Each row below holds a small network's activations on one input, seen along a few directions.
In each table, some parts of the input vary, and every possible input appears once, in random order.
A made-up example of a description, with smaller parts first: one of 8 places around a ring, together with either a single point or one of 11 places around a ring or (one of 3 separate values, together with one of 6 places along a line).
Shared parts are said once, and a part with two or three values counts as separate values.
In the rows, zero is written as 128.

Other details of the inputs shift rows strongly along two fixed directions, in all tables alike. That doesn't count.

Table:
r1: [131 122 136 163 115 167 163 136 119 106  64  72]
r2: [ 98 136 136 182 120 141 129 119 145 150 109  97]
r3: [134 122 124 138 119 162 175 111 163 118 105 106]
r4: [196 133 134  93 138  76  53 154 133 158 237 201]
r5: [ 72 130  83 152  87 142 158 121 111 132  76 130]
r6: [126 132 166 147 149 118 154  90 193 166 191 146]
r7: [ 97 149 193 145 157 117 119 106 149 156 156  92]
r8: [107 137 137 166 130 161 151 132 121 104  59  71]
r9: [ 92 134 144 122  92 126 145 121 103  90 110 118]
r10: [107 127 140 134 151 134 157 104 145 111  91  98]
r11: [124 111 113 146 121 164 176 114 128  99  53  93]
r12: [ 86 129 136 143 142 141 137  95 132 130  83 108]
r13: [219 109  72 126 143 162  73 194 112 109  81 120]
r14: [212 123 139  62 147  86  60 158 126 136 244 183]
r15: [ 75 129  98 162  53 150 133 118  97 113  79 131]
r16: [ 98 130 156 147 150 104 134  89 176 163 163 128]
r17: [179 107  56  88 140 131 103 175  69 100  82 152]
r18: [196 111  98  82 128 109  71 172  76  96 141 158]
r19: [194 115  69  79 142 128  98 172 101 122 132 169]
r20: [143 125  71 100 108 126  45 166  52 101  72 152]
r21: [ 69 144 172 102 140  92 154  96 137 156 181 135]
r22: [ 85 147 177  96 150  92 172  96 139 133 188 130]
r23: [128 134 173 171 133 127 145 124 187 164 183 120]
r24: [103 137 150 126 117 114 170 110 159 161 193 164]
Description of these inputs: one of 4 places along a line, together with one of 6 places around a ring.
The inputs of r22 and r8 match in every part but the place on the line of 4. If r19 is changed in the same way as r22 into r8, which row does it become?
> r13
Start at r2 and move only the place on the line of 4, one step at a time. The first step leads to r16. Which rows follow, in order?
> r5, r15
Start at r20 and move only the place on the line of 4, one step at a time. The first step leads to r21. Which rows follow, in order?
> r12, r7

Table:
r25: [134 123 127 133 141 129 135 124 138 133 135 122]
r26: [ 85 142 188 137 130 130 175  90 157 140 155 103]
r27: [152 136 159  82 157  79 106 116 146 153 233 166]
r28: [148 122 109  98 136 110  97 137 105 122 132 152]
r29: [128 125 127 111 130 110 106 128 126 137 150 152]
r30: [ 87 139 182 149 128 132 167  87 165 142 160 108]
r31: [128 126 130 113 131 119 122 141 125 136 161 145]
r32: [135 122  97 149 107 165 128 147 112 108  52 114]
r33: [ 91 133 141 150 108 151 169 114 137 112  85  95]
r34: [ 98 126 132 162 100 160 174 115 129 125  79 102]
r35: [160 136 141  93 163  89  82 133 124 148 194 135]
r36: [150 132 138 117 156 107 120 132 150 146 167 133]
r37: [ 89 128 180 125 108 113 167  94 150 144 177 129]
r38: [ 93 132 189 148 122 128 176  87 167 136 165 103]
r39: [ 86 143 184 147 126 133 168  90 165 145 156 110]
r40: [132 121  86 144 116 164 136 144 111 119  59 118]
r41: [135 121 123 144 126 130 135 130 133 124 113 116]
r42: [133 123 117 135 136 141 135 127 129 133 116 122]
r43: [ 92 136 179 140 125 129 177  93 173 136 165 103]
r44: [147 133 147 105 134  98 113 125 130 135 189 156]
r45: [201 116  73 116 150 131  57 180 103 114  88 145]
r46: [127 127  84 129 103 147 125 150  86  96  68 131]
r47: [195 108  71 124 153 129  66 170  98 118  92 144]
r48: [ 94 119 110 143  73 156 164 116 111 107  71 120]
r49: [147 127 137 120 156 108 123 127 150 142 169 130]
r50: [136 121 125 142 130 137 132 127 125 131 114 121]
r51: [133 118  89 154 106 156 136 147 113 110  52 112]
r52: [170 136 127  89 155  92  88 146 124 139 200 167]
r53: [ 73 137 171 141 109 123 168 104 148 140 165 126]
r54: [128 133 121 142 131 133 129 132 133 134 109 125]
r55: [148 131 154 111 168 108 105 122 138 141 171 132]
r56: [102 128 105 144  89 162 152 127 115 119  84  99]
r57: [187 108  62 109 135 131  57 190  78 113  94 163]
r58: [186 117  61  93 141 118  58 171  77 107  96 165]
r59: [120 123 112 115 107 133 135 124 119 123 121 140]
r60: [102 125 115 160 103 160 150 122 132 107  69 101]
r61: [116 135 116 129 107 130 133 124 117 117 121 141]
r62: [ 91 124 132 156 113 149 172 109 129 116  86  96]
r63: [133 130 123 131 129 143 131 135 135 127 110 121]
r64: [ 93 139 181 137 127 136 175  94 165 145 160 109]
r65: [187 120  67 122 156 133  62 171  97 126  85 150]
r66: [139 121 123 139 128 146 123 130 124 122 106 120]
r67: [125 125  85 127 102 146 127 143  87  96  67 132]
r68: [149 137 161  92 160  83 106 132 143 153 232 161]
r69: [ 77 122 130 136  91 145 167 112 116 114  88 115]
r70: [148 131 143 124 164 106 105 122 141 151 172 139]
r71: [160 136 161 100 154  86  92 125 140 160 220 137]
r72: [129 124 120 135 136 126 132 130 126 121 109 115]
r73: [134 128 128 139 142 117 122 126 142 133 135 125]
r74: [164 125 124 121 147 130  97 143 125 132 127 136]
r75: [153 129 114 119 151 120 106 145 118 131 116 130]
r76: [ 97 129 104 142  85 150 150 118 113 108  80 129]
r77: [152 132 157  81 162  79  95 128 144 160 228 160]
r78: [129 124 118 145 136 132 125 125 131 128 114 122]
r79: [101 120 114 156 102 172 164 120 130 107  68  98]
r80: [156 124 137  84 155  90  91 134 134 150 198 165]
r81: [124 126  78 146  96 160 113 145  96 111  59 111]
r82: [154 133 120 124 149 125  93 144 131 132 126 137]
r83: [ 88 132 126 166 101 152 172 115 140 122  79 101]
r84: [190 120  66 119 152 132  54 177 104 114  81 145]
r85: [181 121  58 110 138 126  54 184  81 112  97 166]
r86: [130 124 119 143 132 141 118 127 131 120 106 119]
r87: [186 124  54 108 136 124  54 181  80 107  97 168]
r88: [ 95 136 177 125 105 111 170  89 149 136 182 132]
r89: [153 129 147  83 166  78  84 134 126 147 200 154]
r90: [ 95 118 114 144  81 154 156 126 111 113  75 114]
r91: [190 117  65 114 149 139  68 179 106 113  81 141]
r92: [ 67 138 173 137 103 120 172  89 153 142 160 118]
r93: [ 90 134 142 149 108 155 170 114 134 116  82  97]
r94: [124 130 111 120 108 135 138 130 115 116 123 140]
r95: [ 96 139 170 140 128 127 177 101 164 148 156 111]
r96: [174 131 144 110 167  94  93 140 141 154 181 146]
r97: [ 86 135 184 140 131 126 173  89 158 132 156  99]
r98: [ 84 136 179 138 103 120 177 102 146 135 173 122]
r99: [146 137 163  88 159  71  95 111 149 157 231 169]
r100: [157 135 147  89 167  79  88 141 122 141 207 161]
r101: [101 124 119 152 115 156 160 118 117 117  72 102]
r102: [133 118  91 143 117 170 130 140 113 110  62 115]
r103: [ 76 135 179 129 119 115 170 105 141 136 170 121]
r104: [ 86 134 190 151 114 129 184  88 171 133 158  98]
r105: [ 89 128 140 153 108 152 171 110 137 108  85  92]
r106: [167 132 140 103 179  97  91 137 129 150 173 144]
r107: [105 128 109 147  79 155 158 132 105 102  81 122]
r108: [101 128 116 152 109 150 163 126 124 113  68 100]
What do these inputs look like to the network?
> one of 4 separate values, together with either a single point or one of 8 places around a ring or (one of 2 separate values, together with one of 6 places around a ring)
The inputs of r26 and r64 match in every part but the choice among 4 separate values. If r35 is changed in the same way as r26 into r64, which row does it become?
> r56
Change only the place on the ring of 6 in r30. List by row number the other rows that result.
> r39, r60, r82, r84, r86
Change only the choice among 2 separate values in r108. List by row number the other rows that result.
> r33
Start at r77 and move only the place on the ring of 8, one step at a time. The first step leads to r80. Which rows follow, in order?
> r59, r27, r94, r52, r68, r31
Change only the place on the ring of 8 in r57. List by row number the other rows that result.
> r37, r44, r48, r88, r90, r98, r107
Change only the choice among 4 separate values in r105. List by row number the other rows that result.
> r43, r60, r104
Change only the place on the ring of 6 in r70. List by row number the other rows that result.
> r54, r65, r73, r78, r83
Change only the choice among 2 separate values in r74. List by row number the other rows that result.
> r34
